A small network was shown many inputs. Here are its activations along a few directions, one row for each input.
Each table varies a few parts of the input and shows all the possible inputs, shuffled.
A made-up example of a description, with smaller parts first: one of 6 places along a line, together with either a single point or one of 11 places along a line or (one of 2 separate values, together with one of 8 places around a ring).
Shared parts are said once, and a part with two or three values counts as separate values.

Other details of the inputs shift rows strongly along two fixed directions, in all tables alike. That doesn't count.

Table:
row 1: [5,-3,-14,-10,-8,-3,2,7,-9,-9,-3,0]
row 2: [-12,15,31,24,-5,-4,-11,-2,-1,3,-4,1]
row 3: [-7,37,12,17,-12,-12,-18,4,-2,-17,-7,2]
row 4: [11,-34,36,-11,0,25,1,-15,2,28,2,-1]
row 5: [4,-18,24,14,13,2,-7,-4,-3,12,3,-2]
row 6: [15,-9,-76,-33,0,-9,19,-15,8,-16,19,-1]
row 7: [-2,38,3,7,12,-10,-10,13,-2,-18,-9,-1]
row 8: [-4,11,25,15,15,4,-14,5,-1,11,-3,-1]
row 9: [-17,-7,28,17,22,9,3,4,8,21,-4,-3]
row 10: [-1,-42,24,-1,6,18,19,-11,12,32,7,-1]
row 11: [4,-10,8,-4,-14,4,8,-8,6,2,4,3]
row 12: [-10,-44,14,3,2,14,13,-1,1,31,1,-2]
row 13: [-4,54,14,12,8,-18,-17,17,-2,-30,-13,0]
row 14: [7,-43,15,9,19,12,2,-9,-1,31,9,-6]
row 15: [7,-11,2,2,18,-2,-1,-3,2,4,5,-3]
row 16: [2,9,2,3,-5,-2,-10,4,-6,-2,-3,1]
row 17: [-11,13,29,21,8,4,-12,5,1,9,-6,-2]
row 18: [-3,-41,13,6,6,16,6,-6,0,32,4,-3]
row 19: [-3,-42,29,-1,-8,17,16,-9,5,28,3,4]
row 20: [20,33,-87,-43,-27,-20,2,5,-7,-50,4,5]
row 21: [-12,56,9,10,-28,-14,-18,18,-10,-32,-18,5]
row 22: [-5,-11,0,2,-6,1,2,-3,0,7,-1,1]
row 23: [0,56,3,8,-21,-20,-23,14,-12,-38,-15,5]
row 24: [6,-27,3,-1,6,1,3,-4,-4,8,3,0]
row 25: [13,-37,-76,-41,-12,-1,29,-14,2,-6,17,-1]
row 26: [-3,40,7,15,-11,-10,-20,4,-5,-19,-6,1]
row 27: [3,13,4,7,10,-5,-9,4,-1,-4,-2,-1]
row 28: [-2,-30,21,3,4,6,3,5,-7,14,-2,-1]
row 29: [-13,61,12,15,-29,-21,-19,10,-8,-35,-15,6]
row 30: [15,-8,-77,-33,3,-8,16,-13,9,-17,16,-1]
row 31: [-10,-2,36,7,3,10,11,4,11,13,-6,0]
row 32: [22,-23,-81,-41,23,4,20,-9,8,-3,21,-6]
row 33: [8,-8,-4,1,8,4,-7,-4,-2,9,7,-2]
row 34: [-3,3,3,-12,-29,1,11,3,-1,-12,-5,8]
row 35: [-9,21,6,9,13,2,-4,8,3,-2,-5,-3]
row 36: [-11,-10,1,3,18,5,12,-2,8,12,4,-3]
Each input here is: either a single point or (one of 5 places along a line, together with either a single point or one of 6 places along a line).
Question: Start at row 2 and move only the place on the line of 6, one step at a time. The first step leads to row 3. Which rows follow, in order?
Answer: row 26, row 33, row 14, row 5
Question: Change only the place on the line of 5 in row 33. List by row number the other rows that result.
Answer: row 8, row 16, row 20, row 32

Table:
row 37: [-13,-9,47,31,33,13,-3,0,10,31,0,-6]
row 38: [10,-50,36,0,9,21,1,-10,-1,35,5,0]
row 39: [23,-35,-14,-27,7,9,14,-7,2,4,8,-1]
row 40: [-2,3,36,27,24,2,-22,5,-6,17,-4,-4]
row 41: [-18,-13,39,26,-9,7,-6,5,-7,22,-7,1]
row 42: [-10,-9,11,12,-14,1,-7,6,-12,9,-5,1]
row 43: [-18,-7,56,34,-12,4,-20,7,-15,21,-12,1]
row 44: [1,-11,25,-3,-2,10,8,-12,11,10,3,1]
row 45: [21,1,-52,-38,-19,-3,8,-7,-2,-21,7,4]
row 46: [-8,29,5,14,17,-8,-9,3,5,-8,-1,-2]
row 47: [3,13,13,-4,-14,4,-2,0,1,-4,-3,4]
row 48: [-4,4,-12,3,-17,-5,3,0,-1,-7,1,2]
row 49: [-9,29,6,14,-21,-12,-5,6,-1,-18,-6,5]
row 50: [7,-17,16,-7,-4,14,12,-10,10,14,7,1]
row 51: [17,53,-52,-14,3,-25,-17,9,-7,-47,2,-1]
row 52: [-3,22,39,25,27,-4,-19,17,-7,2,-9,-4]
row 53: [25,-1,-50,-36,-19,-4,3,-11,-3,-22,8,4]
row 54: [-12,-43,-53,-27,-7,5,43,2,9,11,8,1]
row 55: [-16,-52,33,17,7,12,10,-10,-1,39,2,-3]
row 56: [15,26,-62,-18,7,-13,4,-4,8,-26,11,-2]
row 57: [-13,30,6,14,-22,-16,-9,6,-5,-20,-9,5]
row 58: [-5,0,10,14,20,4,-11,4,-2,15,-3,-6]
row 59: [0,-19,18,-10,0,9,11,-13,10,11,3,0]
row 60: [19,-53,-52,-25,-1,2,16,-11,-7,7,16,-3]
row 61: [-8,-19,-18,-30,-5,15,40,-1,17,7,2,2]
row 62: [3,72,-18,6,-6,-24,-31,12,-10,-43,-11,2]
row 63: [-17,0,-33,-11,23,4,24,7,15,2,1,-5]
row 64: [0,20,4,12,-21,-13,-20,6,-16,-18,-8,3]
row 65: [22,-35,-14,-25,2,10,10,-10,2,7,10,0]
row 66: [-17,59,25,24,10,-17,-24,10,-2,-22,-13,0]
row 67: [5,-22,21,-5,0,14,14,-10,14,17,7,2]
row 68: [6,-16,-34,-8,22,5,7,-7,7,11,11,-6]
row 69: [-4,50,17,16,-22,-23,-23,20,-17,-36,-20,4]
Question: Changing only one part turns row 52 into row 69. The same change can be made to row 63. Which row results?
Answer: row 54
Question: What is each input in this table made of?
Answer: one of 3 separate values, together with either a single point or one of 10 places along a line
Question: Change only the choice among 3 separate values in row 47. List by row number the other rows that result.
Answer: row 41, row 68
Question: Change only the choice among 3 separate values in row 46. List by row number the other rows that result.
Answer: row 44, row 57
